Each row below holds a small network's activations on one record, seen along a few directions.
Each row is followed by the record's values for the fields NUM, VUVAV, NOBE, MELAN, RIZO, BAZOR.
A field that a record lacks is written missing.
Other fields move the rows too, some of them a lot.
In the rows, 500 means zero.
Strong random noise was added to every row along 21 fixed directions; ignore it. To show where, here is one row again and again, with new noise each time:
[557 565 747 552 494 583 439 566 569 632 494 763 587 428 458 620 606 494
 441 612 480 414 543 451 473 500 448 446 460 553 505 554 514 566 467]
[414 470 256 551 446 537 371 458 395 609 410 436 492 486 424 450 438 276
 454 517 644 503 637 454 533 459 615 430 551 449 544 527 441 488 459]
[361 578 397 478 564 749 487 618 554 674 771 422 508 528 603 471 550 585
 400 289 679 628 435 520 606 486 536 639 314 391 494 557 486 532 646]
[465 520 400 365 558 417 571 588 345 493 587 503 426 587 819 605 539 418
 481 426 638 364 284 293 420 471 374 397 589 599 308 422 522 659 422]
[514 442 550 537 508 519 622 401 436 538 475 555 488 505 625 663 666 557
 480 515 510 506 397 538 460 553 403 506 456 583 427 373 621 488 567]
[528 588 686 534 403 363 361 538 591 398 535 709 617 477 551 607 677 713
 493 388 473 534 310 448 498 622 367 535 473 651 508 458 663 622 588]
[349 564 355 435 421 482 498 411 725 401 705 419 225 425 608 447 556 602
 470 462 661 635 393 553 702 396 515 631 301 340 577 736 337 516 499]
[412 369 400 618 443 754 496 288 583 260 579 413 646 639 649 451 228 692
 695 265 622 534 545 564 439 578 723 450 552 378 470 492 747 440 612]
[458 513 498 727 448 506 569 296 539 500 286 361 566 593 471 584 458 630
 477 542 451 402 519 288 435 570 392 540 654 425 557 528 656 447 535]
[406 532 452 429 635 491 420 709 400 669 567 506 558 344 528 537 538 334
 443 275 509 586 452 535 547 498 502 456 398 520 519 396 574 604 482]
[589 526 645 486 356 501 392 487 645 354 533 627 583 502 483 605 582 759
 638 467 609 525 504 581 385 439 444 567 555 546 474 580 523 575 265]
[479 514 524 477 490 375 520 463 492 479 465 575 534 253 300 467 400 587
 505 508 491 559 618 496 558 250 640 408 504 434 522 695 574 530 318]
[501 546 318 531 566 640 390 581 811 551 492 395 336 411 672 503 462 421
 738 544 438 405 489 546 602 631 326 733 372 393 546 380 445 634 414]
[519 508 623 479 722 595 514 546 399 510 385 475 606 728 550 484 540 276
 424 547 620 256 604 338 274 620 533 422 666 419 482 442 410 489 375]
[518 468 542 501 609 591 623 644 509 317 506 626 431 669 757 555 363 373
 596 465 597 460 525 463 471 544 613 295 480 432 480 695 481 369 460]
[408 574 395 456 442 475 481 338 678 379 457 634 404 427 596 460 686 512
 377 568 610 532 512 434 522 589 565 560 428 372 509 609 559 543 541]
[492 484 428 552 678 447 313 609 371 574 383 415 374 637 434 416 450 319
 404 375 529 498 359 578 555 552 595 317 411 570 519 534 327 399 605]
[565 267 395 596 385 551 295 321 391 518 540 377 397 272 471 719 477 302
 655 389 745 477 589 529 539 523 515 458 587 518 622 183 278 518 185]
[611 487 481 587 493 519 383 558 628 381 268 520 427 445 616 686 604 606
 473 446 651 487 484 452 330 525 489 499 591 565 467 546 310 323 283]
[451 428 332 447 546 500 376 646 438 555 362 464 462 568 503 563 546 287
 443 465 589 500 463 745 468 479 477 469 490 494 474 501 398 405 336]
[714 445 581 493 546 379 636 508 214 520 435 556 260 464 385 540 555 294
 549 658 499 604 613 509 520 466 593 321 466 578 563 481 259 323 359]
[519 548 592 521 475 619 500 563 473 557 533 437 442 519 491 548 507 409
 382 540 474 499 535 428 427 561 477 529 548 405 593 460 283 332 414]
[559 533 356 577 412 676 385 679 529 610 678 580 506 501 421 549 355 386
 500 377 563 578 576 528 760 708 473 543 451 345 642 485 538 511 435]

[481 488 603 391 590 290 588 470 467 317 487 441 464 557 466 440 433 485
 513 423 478 529 482 566 447 445 533 363 561 495 529 610 489 504 397]  NUM: kob / VUVAV: doso / NOBE: kes / MELAN: rigu / RIZO: tager / BAZOR: vabom
[603 570 484 586 673 552 457 535 578 599 413 522 442 716 478 407 487 393
 513 499 496 423 518 532 591 710 458 432 433 568 513 563 540 598 621]  NUM: kob / VUVAV: tumov / NOBE: ref / MELAN: missing / RIZO: tager / BAZOR: vabom
[469 293 616 621 523 544 598 430 421 379 409 499 704 589 489 622 504 505
 698 604 495 358 596 508 460 537 480 614 559 364 568 355 605 349 502]  NUM: kasu / VUVAV: tumov / NOBE: kes / MELAN: puven / RIZO: lidi / BAZOR: vabom
[482 453 452 420 558 444 429 367 503 388 472 558 377 525 509 506 685 389
 541 373 709 649 537 699 476 569 611 404 381 470 533 553 539 582 387]  NUM: kasu / VUVAV: nik / NOBE: missing / MELAN: missing / RIZO: missing / BAZOR: missing
[610 570 356 639 588 449 491 698 674 529 457 486 548 599 495 662 459 731
 384 332 649 424 377 411 718 649 243 625 588 482 491 630 598 546 412]  NUM: kasu / VUVAV: doso / NOBE: kes / MELAN: puven / RIZO: tager / BAZOR: missing
[444 520 576 529 515 367 559 364 656 439 602 329 539 292 567 573 682 709
 570 453 712 497 540 295 507 397 399 765 535 518 605 432 390 668 431]  NUM: kob / VUVAV: tumov / NOBE: kes / MELAN: razof / RIZO: lidi / BAZOR: vabom
[474 450 656 462 451 351 673 358 543 338 561 598 646 396 519 523 527 634
 436 559 458 522 522 565 506 464 489 509 578 589 507 459 627 489 581]  NUM: kob / VUVAV: doso / NOBE: kes / MELAN: puven / RIZO: tager / BAZOR: vabom
[529 446 692 670 700 527 338 449 524 573 552 495 491 454 525 451 606 503
 624 452 643 355 459 284 621 491 600 493 312 663 570 433 291 607 773]  NUM: kob / VUVAV: nik / NOBE: missing / MELAN: missing / RIZO: missing / BAZOR: vabom
[521 475 477 484 639 376 595 582 504 383 502 378 688 631 421 380 356 644
 559 481 537 348 487 494 584 442 477 629 609 454 475 550 588 555 455]  NUM: kob / VUVAV: nik / NOBE: missing / MELAN: missing / RIZO: missing / BAZOR: vevu
[518 543 438 337 521 504 511 612 452 546 527 393 491 443 498 379 362 231
 595 601 384 473 676 538 378 471 489 507 622 496 515 349 374 567 311]  NUM: kob / VUVAV: doso / NOBE: kes / MELAN: razof / RIZO: tager / BAZOR: vabom
[599 585 662 640 593 579 534 694 593 597 545 332 564 389 530 603 474 705
 549 349 381 550 448 408 500 566 351 680 487 580 596 356 424 435 517]  NUM: kasu / VUVAV: doso / NOBE: kes / MELAN: razof / RIZO: tager / BAZOR: vabom
[464 542 416 402 507 444 469 645 401 473 496 652 508 622 449 526 505 353
 269 476 493 438 407 431 558 681 457 443 561 280 497 539 599 461 419]  NUM: kasu / VUVAV: tumov / NOBE: kes / MELAN: rigu / RIZO: lidi / BAZOR: vabom
[539 412 596 410 426 541 503 449 618 357 528 754 422 520 452 607 479 394
 386 682 588 340 537 672 550 508 530 399 526 308 503 676 400 431 221]  NUM: kob / VUVAV: doso / NOBE: kes / MELAN: rigu / RIZO: tager / BAZOR: vabom
[562 612 791 321 423 344 467 733 446 390 578 752 562 539 362 431 492 605
 228 579 193 499 240 614 467 522 497 442 496 519 443 559 454 360 561]  NUM: kob / VUVAV: tumov / NOBE: kes / MELAN: razof / RIZO: lidi / BAZOR: vevu
[499 552 661 635 463 585 438 511 621 565 515 518 383 579 559 604 532 473
 482 459 573 598 494 523 499 510 475 374 403 602 621 702 333 459 577]  NUM: kasu / VUVAV: doso / NOBE: kes / MELAN: rigu / RIZO: tager / BAZOR: vevu
[473 445 547 521 501 602 473 253 294 565 520 605 648 647 370 437 670 549
 394 443 523 508 481 476 455 675 616 462 462 441 437 330 778 542 750]  NUM: kasu / VUVAV: doso / NOBE: kes / MELAN: rigu / RIZO: tager / BAZOR: vabom
[362 557 435 455 622 509 456 526 621 418 493 395 739 620 621 385 342 544
 364 326 608 396 484 588 393 470 523 430 693 585 413 569 647 591 470]  NUM: kasu / VUVAV: tumov / NOBE: ref / MELAN: missing / RIZO: tager / BAZOR: vabom
[578 508 598 626 543 509 529 368 714 397 541 504 614 421 540 594 394 639
 390 356 664 446 540 490 545 652 491 454 649 567 575 485 581 608 417]  NUM: kasu / VUVAV: tumov / NOBE: kes / MELAN: razof / RIZO: lidi / BAZOR: vabom
[525 587 711 406 411 397 255 701 410 503 619 592 604 646 444 395 458 431
 575 505 389 441 389 539 421 422 432 393 551 742 485 491 377 613 513]  NUM: kasu / VUVAV: tumov / NOBE: ref / MELAN: missing / RIZO: tager / BAZOR: vabom
[587 504 493 509 596 552 619 593 503 525 680 312 540 632 423 416 337 548
 505 355 494 622 547 703 642 595 441 574 531 525 589 443 471 451 508]  NUM: kasu / VUVAV: doso / NOBE: kes / MELAN: razof / RIZO: tager / BAZOR: vabom
[460 447 523 591 414 430 409 335 524 484 386 445 546 497 419 516 519 591
 463 574 400 402 395 518 490 505 422 548 557 554 504 398 530 474 583]  NUM: kasu / VUVAV: doso / NOBE: kes / MELAN: puven / RIZO: tager / BAZOR: vabom
[507 379 487 589 490 658 418 398 650 444 381 471 536 534 529 605 408 460
 610 403 413 431 502 719 453 666 443 474 524 428 512 393 665 499 394]  NUM: kasu / VUVAV: tumov / NOBE: ref / MELAN: missing / RIZO: tager / BAZOR: missing
[592 527 401 404 523 398 612 646 352 450 468 589 523 788 637 537 527 444
 556 537 689 476 507 495 411 474 417 383 634 653 348 620 559 579 394]  NUM: kasu / VUVAV: doso / NOBE: kes / MELAN: rigu / RIZO: tager / BAZOR: vabom
[352 352 604 574 518 433 443 319 402 459 495 502 718 624 313 555 529 526
 539 454 692 357 579 432 534 404 500 467 599 351 571 586 649 579 438]  NUM: kasu / VUVAV: tumov / NOBE: ref / MELAN: missing / RIZO: tager / BAZOR: vevu
[410 491 589 500 610 482 575 504 531 491 426 406 560 529 615 576 530 616
 440 397 650 511 495 523 314 249 519 385 568 637 403 702 444 461 438]  NUM: kasu / VUVAV: tumov / NOBE: ref / MELAN: missing / RIZO: tager / BAZOR: missing
[558 575 525 388 536 383 417 681 657 420 522 544 519 257 399 464 382 545
 559 480 331 481 510 535 552 498 441 592 527 397 550 463 508 586 263]  NUM: kasu / VUVAV: doso / NOBE: kes / MELAN: rigu / RIZO: tager / BAZOR: vevu
[614 554 533 592 727 528 442 431 620 491 272 468 409 584 445 389 513 679
 461 460 417 407 395 428 445 623 566 469 428 497 406 559 532 494 627]  NUM: kasu / VUVAV: nik / NOBE: missing / MELAN: missing / RIZO: missing / BAZOR: vevu
[546 459 367 342 436 555 742 574 520 413 783 643 379 523 699 532 429 584
 505 620 598 431 395 542 724 378 470 559 438 427 328 623 495 509 437]  NUM: kasu / VUVAV: doso / NOBE: kes / MELAN: razof / RIZO: tager / BAZOR: missing
[450 415 436 671 342 671 625 386 593 543 548 495 673 508 538 645 393 695
 575 515 561 437 567 463 612 428 409 609 561 435 490 567 733 514 530]  NUM: kasu / VUVAV: doso / NOBE: kes / MELAN: rigu / RIZO: tager / BAZOR: vabom
[622 376 593 638 503 449 738 499 526 458 376 645 573 205 303 772 592 747
 389 489 548 590 646 453 675 432 525 591 489 325 592 648 586 248 324]  NUM: kob / VUVAV: doso / NOBE: kes / MELAN: puven / RIZO: tager / BAZOR: vevu
[305 521 313 475 386 545 460 336 368 700 571 354 480 566 479 421 535 386
 389 434 540 652 480 563 487 475 511 464 457 525 492 460 599 608 688]  NUM: kasu / VUVAV: nik / NOBE: missing / MELAN: missing / RIZO: missing / BAZOR: vabom
[353 516 482 426 213 755 352 548 401 643 542 549 690 750 482 434 465 479
 584 626 353 575 525 770 240 359 489 506 523 548 364 498 621 445 601]  NUM: kasu / VUVAV: tumov / NOBE: ref / MELAN: missing / RIZO: tager / BAZOR: vabom
[447 426 467 576 481 384 648 421 601 325 451 495 462 334 694 553 323 294
 574 619 503 470 671 403 571 506 506 391 621 534 640 505 445 422 487]  NUM: kasu / VUVAV: tumov / NOBE: kes / MELAN: rigu / RIZO: lidi / BAZOR: vabom

Which values does each new row have?
[458 455 311 412 242 662 221 502 367 395 674 608 333 492 549 511 650 604
 625 285 540 722 320 432 466 629 668 584 287 280 441 352 513 399 608]  NUM: kob / VUVAV: tumov / NOBE: ref / MELAN: missing / RIZO: tager / BAZOR: vabom
[349 545 506 700 567 578 355 507 749 561 389 601 736 589 540 413 414 332
 536 500 623 417 699 472 599 579 594 413 451 566 641 726 651 674 772]  NUM: kob / VUVAV: doso / NOBE: kes / MELAN: rigu / RIZO: tager / BAZOR: vevu
[543 480 414 556 615 470 528 347 474 501 435 403 470 514 469 474 497 587
 409 476 568 372 431 362 529 595 516 532 552 454 449 405 553 550 536]  NUM: kob / VUVAV: nik / NOBE: missing / MELAN: missing / RIZO: missing / BAZOR: vabom
[632 493 544 625 447 543 276 452 612 436 363 511 482 383 348 541 487 652
 586 319 562 696 600 611 411 549 643 431 489 573 585 539 445 439 403]  NUM: kasu / VUVAV: doso / NOBE: kes / MELAN: razof / RIZO: tager / BAZOR: vevu
[628 528 434 515 413 390 411 526 498 540 501 617 478 391 306 497 455 675
 331 451 464 570 421 556 651 482 499 447 523 601 443 567 525 488 498]  NUM: kob / VUVAV: tumov / NOBE: ref / MELAN: missing / RIZO: tager / BAZOR: vevu
[525 515 480 398 672 479 552 617 655 345 567 527 418 612 652 493 558 469
 389 464 785 390 500 506 564 505 499 509 526 442 479 707 292 474 323]  NUM: kasu / VUVAV: tumov / NOBE: ref / MELAN: missing / RIZO: tager / BAZOR: vabom
[339 435 225 633 521 535 406 554 601 566 427 170 482 580 583 442 442 613
 847 470 514 531 440 644 585 308 392 756 357 547 508 508 489 493 643]  NUM: kasu / VUVAV: tumov / NOBE: ref / MELAN: missing / RIZO: tager / BAZOR: vabom
[503 551 429 439 528 562 431 562 587 458 659 582 516 641 584 394 482 425
 549 503 555 410 487 435 608 703 460 576 475 415 504 440 547 646 590]  NUM: kasu / VUVAV: doso / NOBE: kes / MELAN: rigu / RIZO: tager / BAZOR: vabom
[443 512 293 611 581 467 525 628 439 581 343 422 465 397 601 658 345 460
 466 337 465 458 402 263 541 516 442 407 551 417 471 525 660 488 448]  NUM: kasu / VUVAV: tumov / NOBE: kes / MELAN: rigu / RIZO: lidi / BAZOR: missing
[557 533 620 391 617 464 534 558 424 672 781 555 456 249 351 489 505 675
 426 337 483 596 392 527 658 345 534 465 343 555 439 475 513 661 494]  NUM: kob / VUVAV: tumov / NOBE: ref / MELAN: missing / RIZO: tager / BAZOR: vevu
[414 585 585 401 378 485 487 583 385 586 797 572 708 436 397 321 462 408
 487 534 419 654 626 572 591 455 566 551 467 577 604 397 549 594 691]  NUM: kasu / VUVAV: doso / NOBE: kes / MELAN: razof / RIZO: tager / BAZOR: vabom
[445 597 473 544 532 543 465 539 405 640 575 476 499 639 492 501 474 496
 447 302 631 608 479 441 522 449 524 321 471 564 490 694 605 608 534]  NUM: kasu / VUVAV: tumov / NOBE: ref / MELAN: missing / RIZO: tager / BAZOR: missing
[566 603 657 405 498 470 411 492 594 556 454 741 382 420 473 482 627 439
 646 761 411 359 559 367 418 410 446 452 424 498 438 593 452 706 375]  NUM: kasu / VUVAV: doso / NOBE: kes / MELAN: rigu / RIZO: tager / BAZOR: vabom
[459 598 419 475 207 588 379 337 548 567 446 402 404 522 574 585 476 532
 325 491 494 577 451 493 213 462 404 392 708 604 413 518 436 511 351]  NUM: kasu / VUVAV: nik / NOBE: missing / MELAN: missing / RIZO: missing / BAZOR: vevu
[528 558 614 322 520 575 387 606 490 512 582 601 511 509 418 478 626 526
 437 504 464 403 428 524 399 490 485 583 479 352 422 464 446 536 290]  NUM: kasu / VUVAV: tumov / NOBE: ref / MELAN: missing / RIZO: tager / BAZOR: vabom
[425 669 681 517 467 548 299 609 520 717 447 345 615 280 533 523 545 402
 451 330 376 605 574 359 186 416 450 437 596 741 581 366 356 602 456]  NUM: kasu / VUVAV: doso / NOBE: kes / MELAN: rigu / RIZO: tager / BAZOR: vabom
